Each row below holds a small network's activations on one input, seen along a few directions.
In each table, some parts of the input vary, and every possible input appears once, in random order.
A made-up example of a description, with smaller parts first: one of 8 places around a ring, together with either a single point or one of 11 places around a ring or (one of 3 separate values, together with one of 6 places along a line).
Shared parts are said once, and a part with two or three values counts as separate values.
(in the rows, 100 means zero)

Other details of the inputs vary at random and push rows far along two fixed directions, the same in every table; ignore that.

A family of inputs:
r1: 127 123 97 79 122 91 95 105 134 103 114 90 127 128 88 86
r2: 126 119 98 67 118 96 86 99 126 101 108 86 142 118 97 92
r3: 85 99 94 102 82 101 105 77 75 90 96 116 92 91 98 99
r4: 133 120 118 74 115 95 90 112 134 100 108 84 124 125 114 84
r5: 129 123 96 79 122 89 100 104 124 102 108 92 139 128 81 91
r6: 74 72 100 100 89 113 116 94 90 80 107 113 86 106 110 108
r7: 132 120 109 63 119 92 90 105 124 96 102 88 133 119 98 91
r8: 75 72 100 101 90 113 115 93 91 77 107 112 86 104 109 108
r9: 91 84 105 103 79 99 111 93 82 89 89 109 83 92 107 85
r10: 87 86 102 100 78 104 102 88 87 91 98 106 81 89 114 86
r11: 76 72 101 103 90 113 115 92 91 75 107 111 86 102 108 108
r12: 91 91 114 104 75 101 107 95 84 87 91 109 79 93 120 88
r13: 138 126 121 81 121 88 102 112 127 99 105 92 120 133 103 86
r14: 89 90 100 113 82 98 117 92 85 92 98 112 77 99 99 84
r15: 84 82 95 108 77 103 107 96 93 94 99 107 81 93 107 81
r16: 134 125 106 73 124 88 99 103 123 99 104 92 129 127 89 90
r17: 135 116 116 81 115 90 102 121 133 99 102 85 126 130 103 80
r18: 78 85 82 107 76 103 104 88 87 94 98 108 97 90 97 89
r19: 86 92 92 111 82 97 115 88 83 91 96 111 84 97 93 90
r20: 90 94 107 119 78 97 118 97 87 91 97 111 75 103 107 85
r21: 126 115 96 73 117 93 92 111 135 102 109 85 133 123 93 83
r22: 128 115 96 71 116 93 86 106 135 102 113 84 131 122 97 86
r23: 86 94 102 119 77 100 111 95 94 94 103 110 73 102 110 83
r24: 94 88 98 147 143 122 68 151 82 167 64 75 55 17 93 180
r25: 103 92 109 157 149 116 81 155 78 167 62 84 45 26 88 177
r26: 85 86 102 114 73 102 108 100 95 93 98 105 79 97 115 81
r27: 87 95 102 118 76 101 105 91 94 94 108 110 71 100 115 86
r28: 74 97 85 114 76 98 99 78 84 96 109 110 97 96 99 99
r29: 143 114 109 122 181 113 54 178 135 179 82 55 93 52 88 170
r30: 131 125 101 74 124 89 97 99 119 101 105 94 139 126 86 94
r31: 78 80 101 110 96 112 117 85 91 73 113 116 80 105 103 110
r32: 123 111 111 76 136 103 104 106 134 85 124 96 125 138 95 108
r33: 84 90 94 97 78 102 102 83 76 88 91 111 98 86 103 96
r34: 72 96 85 116 78 97 105 83 84 96 104 110 99 97 94 96
r35: 128 115 96 74 118 91 97 109 125 101 102 87 145 123 86 88
r36: 85 91 96 113 81 101 110 90 92 95 104 112 75 98 102 83
r37: 88 95 102 106 83 103 105 82 86 93 103 112 75 93 110 88
r38: 87 86 102 112 72 102 102 96 95 93 102 104 77 96 119 84
r39: 78 89 94 105 76 95 106 85 74 91 88 108 107 92 100 98
r40: 92 100 115 109 79 100 110 90 83 88 96 114 73 97 116 90
r41: 130 127 103 71 123 93 90 97 128 101 113 89 126 124 96 91
r42: 119 119 94 76 113 90 82 103 130 104 114 84 149 123 95 94
r43: 76 96 89 116 79 94 112 84 78 93 97 111 101 98 91 98
r44: 91 97 108 103 83 101 108 85 80 89 97 115 76 93 108 90
r45: 122 111 110 74 135 103 105 107 134 88 124 96 125 140 97 108
r46: 134 129 118 79 120 93 93 106 133 101 114 89 118 129 109 86
r47: 87 85 96 101 79 98 110 89 80 89 87 108 90 91 102 90
r48: 88 82 100 107 78 100 114 98 86 91 92 107 83 94 103 82
r49: 121 111 110 73 134 103 105 108 133 91 124 97 125 142 98 108
r50: 87 92 96 112 80 101 104 86 92 95 109 111 73 96 107 86
r51: 81 94 82 111 79 101 101 78 86 96 108 112 89 93 97 94
r52: 71 88 84 111 73 99 102 88 85 95 98 105 105 93 99 94
r53: 78 72 101 104 91 113 114 91 92 72 107 110 86 100 107 108
r54: 130 114 101 73 118 90 99 112 128 99 102 85 135 124 89 85
r55: 87 98 100 101 83 100 107 81 78 88 96 114 82 92 102 95
r56: 78 102 97 106 80 97 103 77 73 90 97 114 99 93 100 103
r57: 79 98 94 111 80 94 109 80 73 92 94 113 101 97 95 101
r58: 83 93 87 109 80 100 102 82 89 94 108 110 80 95 101 91
r59: 137 116 95 121 180 113 51 170 129 180 81 55 109 50 79 179
r60: 74 92 91 103 75 101 97 80 80 93 97 105 105 89 106 99
r61: 127 128 98 72 123 94 89 94 125 102 114 91 136 123 92 95
r62: 77 93 97 101 75 98 100 83 74 89 91 109 106 88 104 101
r63: 121 118 98 77 115 87 95 109 123 101 103 85 153 125 87 93
r64: 103 87 116 157 140 117 79 165 82 165 55 77 49 26 100 175
r65: 125 124 92 80 121 92 93 102 130 105 115 92 137 127 85 89
r66: 90 88 107 98 79 102 105 90 82 88 92 110 82 88 112 88
r67: 96 86 95 150 143 118 75 153 73 167 55 79 67 19 83 183
r68: 75 100 91 109 79 99 100 75 78 94 103 110 98 93 102 102
Each input here is: one of 2 separate values, together with either one of 4 places along a line or (one of 5 places along a line, together with one of 6 places around a ring).
- Changing only the choice among 2 separate values turns r18 into r65. The same change can be made to r38. Which row results? => r27
- Which other rows does r51 become when the place on the line of 5 takes its other values? List them by row number. => r27, r28, r50, r58
- Which other rows does r40 become when the choice among 2 separate values takes its other values? List them by row number. => r12
- Which other rows does r46 become when the choice among 2 separate values takes its other values? List them by row number. => r4
- A walk changes only the place on the line of 4. It starts at r53 and steps to r11. List the rest of the walk in order. => r8, r6

A family of inputs:
r69: 105 105 91 94 101 97 94 97 109 102 107 97 115 106 95 93
r70: 107 113 97 95 102 93 96 94 104 100 103 98 113 106 94 95
r71: 108 108 99 91 100 94 95 100 105 102 98 95 120 105 98 93
r72: 53 78 83 130 58 105 111 73 59 93 96 122 64 76 104 97
r73: 55 71 84 125 55 105 109 79 62 91 90 115 69 72 106 94
r74: 110 102 113 88 107 103 100 102 112 92 108 99 98 111 110 97
r75: 109 100 108 95 108 99 108 107 111 94 104 100 102 115 99 94
r76: 105 111 99 93 106 96 99 93 103 96 103 99 115 108 94 101
r77: 111 104 107 97 104 97 105 108 113 98 103 99 100 113 100 88
r78: 113 99 114 147 161 122 66 167 101 173 71 71 53 30 97 183
r79: 110 100 108 94 107 100 106 105 111 93 105 99 101 115 103 96
r80: 105 104 101 89 102 97 98 99 102 97 98 98 121 106 98 99
r81: 109 111 99 89 101 93 98 96 101 102 97 98 115 104 95 93
r82: 64 73 99 128 61 108 115 84 66 87 93 120 50 78 116 92
r83: 103 102 93 91 104 100 96 97 108 97 107 98 117 107 94 99
r84: 110 101 110 91 107 101 103 103 111 93 106 99 100 113 106 96
r85: 100 107 95 94 105 98 99 93 105 99 108 101 113 111 94 101
r86: 112 104 107 96 104 98 104 106 112 98 104 98 99 113 103 90
r87: 101 100 95 88 102 99 97 100 107 97 102 94 119 106 97 99
r88: 107 108 100 87 105 96 100 96 99 97 97 100 117 106 95 99
- Describe the family of inputs behind these rows. => one of 2 separate values, together with either one of 4 places along a line or one of 6 places around a ring
- Changing only the choice among 2 separate values turns r77 into r75. The same change can be made to r82. Which row results? => r84
- Which other rows does r78 become when the choice among 2 separate values takes its other values? List them by row number. => r74
- Which other rows does r70 become when the place on the ring of 6 takes its other values? List them by row number. => r69, r71, r72, r73, r81
